Each row below holds a small network's activations on one input, seen along a few directions.
Each table varies a few parts of the input and shows all the possible inputs, shuffled.
A made-up example of a description, with smaller parts first: values(3) and (point or ring(11) or (line(4) and ring(8))).
Shared parts are said once, and a part with two or three values counts as separate values.
In the rows, 128 means zero.

Other details of the inputs vary at random and push rows far along two fixed directions, the same in every table; ignore that.

Rows:
x1: 147 127 146 149 145 100 153 114 113 143 120 128
x2: 148 127 133 155 152 102 133 100 108 139 121 131
x3: 150 160 60 169 55 180 135 182 104 50 154 93
x4: 85 145 162 102 139 164 99 136 168 130 139 150
x5: 149 158 69 174 53 170 133 195 106 52 153 95
x6: 137 170 55 164 29 174 134 176 99 74 128 95
x7: 144 96 119 137 145 111 151 114 114 160 130 106
x8: 90 149 161 91 134 155 99 140 173 129 138 148
x9: 148 115 130 125 139 101 143 100 106 136 112 116
x10: 156 125 147 139 139 109 152 103 113 144 118 124
x11: 156 107 110 129 129 104 149 121 115 150 100 145
x12: 141 104 108 131 148 103 155 116 118 157 132 107
x13: 170 101 109 131 155 113 152 120 115 127 131 144
x14: 80 115 136 91 138 165 97 147 174 146 147 128
x15: 85 129 165 89 127 145 85 149 164 126 130 140
x16: 93 125 126 81 122 169 95 143 170 137 119 166
x17: 145 135 122 148 156 94 136 101 112 135 122 132
x18: 155 129 139 134 141 108 154 100 116 140 116 123
x19: 94 122 134 86 120 170 93 146 167 140 121 167
x20: 149 112 139 130 137 102 141 103 103 139 114 117
x21: 146 128 134 155 152 91 133 111 112 137 118 131
x22: 120 168 96 182 32 166 122 164 88 63 145 72
x23: 136 120 127 132 139 89 144 99 107 135 122 124
x24: 138 114 130 134 138 97 143 95 106 135 119 121
x25: 154 127 148 140 139 98 152 114 117 142 115 125
x26: 85 141 170 107 137 165 97 139 164 133 141 150
x27: 147 130 125 150 155 101 135 97 111 136 119 130
x28: 80 113 145 97 135 155 96 161 175 147 146 129
x29: 103 125 124 83 150 160 99 158 176 112 152 167
x30: 146 134 134 141 149 102 156 104 112 141 124 129
x31: 137 112 139 140 135 87 141 109 108 136 118 123
x32: 83 136 153 82 131 148 88 140 163 124 134 141
Description of these inputs: line(4) and (values(3) or ring(5)).
The inputs of x11 and x19 match in every part but the line(4) part. If x21 is changed in the same way as x11 into x19, which row does it become? -> x2

Rows:
x33: 74 139 164 98 122 161 86 154 168 120 149 126
x34: 107 148 155 131 140 142 112 128 145 127 139 133
x35: 101 139 153 119 129 129 103 121 138 123 129 132
x36: 99 125 146 117 113 140 115 135 140 148 124 119
x37: 102 111 98 109 128 149 111 140 148 147 133 131
x38: 123 141 131 122 143 148 113 145 154 115 138 162
x39: 115 117 124 105 113 151 119 145 146 141 120 138
x40: 171 94 149 133 183 45 171 55 91 174 99 127
x41: 123 136 132 114 135 155 122 141 152 123 138 148
x42: 175 77 146 135 186 48 178 75 94 178 111 117
x43: 122 132 132 109 138 142 112 139 146 110 136 154
x44: 115 127 127 104 115 151 118 139 146 137 119 142
x45: 191 71 123 124 184 59 182 86 100 170 108 136
x46: 101 118 148 112 118 130 113 135 138 136 130 116
x47: 110 112 102 117 145 152 117 147 154 139 151 130
x48: 106 149 155 135 144 138 106 132 147 124 139 138
x49: 109 105 102 108 144 141 111 146 149 130 150 128
x50: 101 140 153 123 133 124 97 125 139 120 129 137
x51: 168 102 147 138 177 57 173 55 92 185 94 129
x52: 101 128 152 112 121 129 111 128 139 132 129 119
x53: 117 132 128 109 132 135 104 137 145 111 125 161
x54: 216 76 123 139 215 19 198 39 80 195 76 169
x55: 90 139 142 93 123 185 95 167 181 120 148 151
x56: 174 177 73 224 33 131 170 149 44 56 139 36
x57: 107 144 155 126 136 144 117 128 145 131 139 126
x58: 187 167 47 208 24 138 173 154 47 53 126 59
x59: 185 149 44 205 19 138 176 166 49 64 127 49
x60: 123 140 132 118 139 152 118 141 152 119 138 156
x61: 84 130 140 80 112 171 87 160 173 116 136 149
x62: 88 144 142 94 132 168 77 165 177 98 147 169
x63: 115 138 127 110 123 149 112 133 145 127 119 157
x64: 100 135 150 117 116 139 114 127 140 145 123 121
x65: 105 140 155 123 139 131 106 127 140 119 139 131
x66: 100 146 151 124 124 139 106 120 139 136 123 134
x67: 192 79 123 132 184 71 187 88 106 177 110 139
x68: 186 173 45 213 20 147 176 152 48 67 119 62
x69: 105 141 155 127 142 127 100 131 142 116 139 136
x70: 107 137 154 124 132 143 121 135 146 136 140 120
x71: 99 147 151 128 127 134 100 124 141 133 122 139
x72: 223 64 129 130 225 17 208 40 79 187 92 153
x73: 117 131 129 105 128 139 109 133 144 115 125 155
x74: 191 160 49 210 31 140 178 165 51 55 136 52
x75: 103 104 100 104 134 139 108 140 146 135 139 129
x76: 107 126 150 124 129 144 122 142 146 140 141 117
The inputs of x36 and x46 match in every part but one. If x54 is changed in the same way as x36 into x46, which row does it become? -> x53
What do these inputs look like to the network? -> line(4) and (point or (values(2) and line(5)))
Which other rows does x48 become when the values(2) part takes its other values? List them by row number. -> x38

Rows:
x77: 127 130 107 131 112 142 126 139 128 120 131 122
x78: 133 114 126 112 141 126 132 125 137 140 125 138
x79: 124 131 121 132 112 138 127 139 125 117 135 114
x80: 127 125 138 123 145 117 126 120 132 133 126 139
x81: 118 138 128 133 103 132 121 133 121 120 124 115
x82: 128 128 143 122 143 121 129 118 135 135 126 137
x83: 128 115 131 118 141 125 130 125 135 143 125 136
x84: 224 106 87 201 129 46 217 77 32 139 106 75
x85: 121 133 122 135 112 134 125 140 126 119 135 112
x86: 131 111 126 113 141 123 129 124 135 137 126 137
x87: 134 140 118 132 113 141 128 139 127 111 130 131
x88: 127 128 115 130 112 140 127 141 126 116 133 119
x89: 123 144 125 141 115 137 123 133 126 115 133 120
x90: 123 118 130 120 143 123 128 120 133 143 128 131
x91: 133 122 130 119 144 118 126 122 133 131 125 147
x92: 132 124 127 120 145 123 126 118 134 134 125 147
x93: 121 122 144 117 132 118 124 114 128 139 119 131
x94: 125 141 132 140 115 135 122 134 123 112 134 116
x95: 125 127 144 126 145 116 123 119 131 135 127 133
x96: 128 113 127 116 142 120 127 126 134 139 126 135
x97: 123 119 140 123 140 123 128 122 133 145 128 129
x98: 121 123 143 119 131 120 125 116 130 144 116 134
x99: 128 127 110 130 111 138 125 143 127 117 131 121
x100: 124 135 124 133 111 139 130 139 127 121 134 113
x101: 133 139 117 135 112 141 126 140 127 113 129 133
x102: 127 114 132 116 142 122 129 123 133 138 128 133
x103: 128 126 133 123 146 122 126 118 132 135 126 142
x104: 130 128 111 131 110 143 128 144 129 121 129 124
x105: 125 141 129 138 114 135 124 135 125 110 134 119
x106: 120 135 120 137 113 138 126 136 126 122 135 113
x107: 129 141 122 138 113 140 126 139 125 114 130 128
x108: 128 139 124 135 115 137 125 137 124 109 133 125
x109: 128 129 146 123 144 122 127 118 133 136 126 134
x110: 124 118 137 122 140 123 130 123 135 144 127 131
x111: 126 126 141 125 144 116 125 119 133 133 127 136
x112: 127 118 135 116 141 124 132 123 135 141 127 132
x113: 122 125 144 116 132 121 127 115 130 142 117 132
x114: 124 143 122 139 116 138 124 134 125 114 132 123
x115: 125 117 127 119 143 124 128 121 134 142 127 133
x116: 129 131 115 129 111 142 130 142 128 119 131 120
x117: 124 130 116 132 112 137 125 142 125 118 133 117
x118: 128 130 114 132 110 142 128 143 127 121 130 122
x119: 129 117 132 115 141 125 132 124 135 141 126 134
x120: 130 142 123 134 114 140 128 138 126 112 131 126
x121: 125 131 110 132 113 141 126 139 127 120 132 119
x122: 123 144 128 142 116 137 122 132 124 117 133 117
x123: 127 140 121 136 115 135 123 139 124 111 132 125
x124: 122 131 119 134 112 136 125 141 125 119 134 115
x125: 124 116 138 119 141 120 129 121 133 139 130 128
x126: 130 127 140 121 144 122 130 120 134 134 125 140
x127: 126 140 126 137 115 136 125 136 124 110 133 122
x128: 121 119 139 122 141 117 125 122 132 142 129 126
x129: 120 121 137 123 142 122 126 118 132 144 130 126
x130: 131 140 120 137 113 140 126 140 126 114 129 131
x131: 134 126 135 118 144 123 130 121 134 133 124 145
x132: 132 123 135 119 145 120 127 120 132 130 126 144
x133: 130 126 130 121 146 122 126 118 133 135 125 144
x134: 124 121 141 119 140 123 130 121 134 143 129 127
x135: 131 123 133 120 145 118 126 122 132 132 125 144
x136: 127 142 125 139 113 139 126 138 126 115 130 125
x137: 125 143 131 142 113 138 124 136 125 117 131 119
x138: 126 117 134 120 140 124 130 124 134 144 126 134
x139: 127 126 142 126 143 121 128 120 134 137 125 138
x140: 134 121 132 117 144 121 127 120 133 129 126 147
x141: 117 140 125 135 104 136 121 129 121 123 123 115
The inputs of x129 and x134 match in every part but one. If x114 is changed in the same way as x129 into x134, which row does it become? -> x126
What do these inputs look like to the network? -> ring(5) and (point or (values(2) and line(6)))
A walk changes only the ring(5) part. It starts at x105 and steps to x82. List the rest of the walk in order. -> x139, x89, x111
Which other rows does x116 become when the values(2) part takes its other values? List them by row number. -> x131

Rows:
x142: 118 95 119 99 134 118 121 119 133 153 115 132
x143: 114 130 160 118 131 114 122 105 130 153 107 133
x144: 174 163 100 217 82 107 174 125 57 89 137 55
x145: 148 114 114 99 139 143 144 127 145 150 110 170
x146: 143 140 129 116 159 107 109 110 131 98 115 190
x147: 131 93 111 91 135 125 132 128 139 151 116 143
x148: 153 116 120 118 166 140 144 138 152 140 137 163
x149: 31 217 171 138 47 236 46 206 177 53 179 96
x150: 112 142 181 125 129 112 122 99 126 152 105 133
x151: 172 143 74 193 57 110 170 125 53 104 110 64
x152: 133 95 117 110 163 123 133 138 145 140 144 136
x153: 117 117 144 124 161 113 124 118 137 141 142 124
x154: 119 98 124 116 161 115 124 127 139 141 145 125
What do these inputs look like to the network? -> point or (values(2) and line(6))
Which other rows does x142 become when the values(2) part takes its other values? List them by row number. -> x154

Rows:
x155: 98 151 146 117 104 156 95 146 138 86 147 111
x156: 160 128 91 161 111 96 156 122 91 126 116 100
x157: 167 161 115 181 129 113 158 110 94 110 127 122
x158: 105 142 116 112 88 175 106 154 147 111 126 133
x159: 159 143 118 152 110 89 159 115 87 109 118 93
x160: 99 143 109 115 98 157 101 164 150 106 137 128
x161: 150 137 112 173 119 114 162 114 91 136 131 88
x162: 109 127 101 110 107 169 99 164 144 92 151 137
x163: 169 130 90 161 123 120 168 121 99 125 131 104
x164: 94 153 126 132 108 173 105 154 149 121 148 111
x165: 170 120 107 167 113 110 161 132 96 127 121 102
x166: 166 147 114 181 126 100 144 105 81 97 122 122
x167: 110 167 149 144 108 161 98 162 146 93 138 146
x168: 170 136 134 158 112 103 163 125 91 111 124 95
x169: 145 77 170 107 207 73 144 87 139 199 108 158
x170: 102 165 146 119 108 167 112 149 147 99 151 110
x171: 86 89 154 38 198 125 91 128 199 169 127 203
x172: 98 175 134 136 105 149 92 152 144 91 133 146
x173: 134 84 154 100 207 59 138 76 135 199 102 156
x174: 93 142 146 136 97 163 103 166 144 119 142 113
x175: 83 140 135 133 102 160 90 149 137 108 146 109
x176: 151 124 119 167 113 98 154 106 81 112 129 89
x177: 77 99 210 64 189 125 94 120 192 174 133 175
x178: 176 117 80 143 104 122 169 123 89 121 109 124
x179: 111 135 124 123 100 169 108 174 153 107 142 129
x180: 169 121 78 152 113 99 163 128 92 118 119 113
x181: 140 75 157 106 213 67 133 68 128 190 111 152
x182: 173 120 86 147 103 120 166 119 91 123 108 119
x183: 112 141 100 113 111 181 117 166 154 105 154 135
x184: 157 127 103 176 112 80 165 109 75 136 114 87
x185: 82 105 176 60 205 140 94 113 200 182 136 180
x186: 118 128 112 114 102 173 113 181 152 102 145 141
x187: 86 129 197 67 188 133 80 100 188 164 112 213
x188: 134 89 178 93 189 75 146 63 132 192 100 159
x189: 58 157 149 107 78 195 74 164 164 117 137 126
x190: 186 107 78 163 125 95 168 111 76 113 124 106
x191: 165 143 126 148 99 109 159 106 86 116 110 99
x192: 167 76 136 97 224 74 168 72 136 192 115 169
x193: 90 156 143 129 103 167 112 148 147 111 153 109
x194: 101 145 123 117 87 173 102 151 145 116 126 127
x195: 161 67 151 91 211 78 154 95 145 185 111 177
x196: 67 145 131 105 98 192 63 173 170 95 155 128
x197: 169 115 88 160 120 106 154 116 87 112 126 104
x198: 94 148 130 122 87 171 98 149 142 123 125 120
x199: 148 134 115 163 106 89 160 114 86 121 121 92
The inputs of x173 and x169 match in every part but one. If x184 is changed in the same way as x173 into x169, which row does it become? -> x174
The inputs of x165 and x156 match in every part but one. If x168 is changed in the same way as x165 into x156, which row does it become? -> x159
What do these inputs look like to the network? -> values(5) and (point or line(8))
Which other rows does x160 become when the values(5) part takes its other values? List them by row number. -> x158, x163, x179, x197
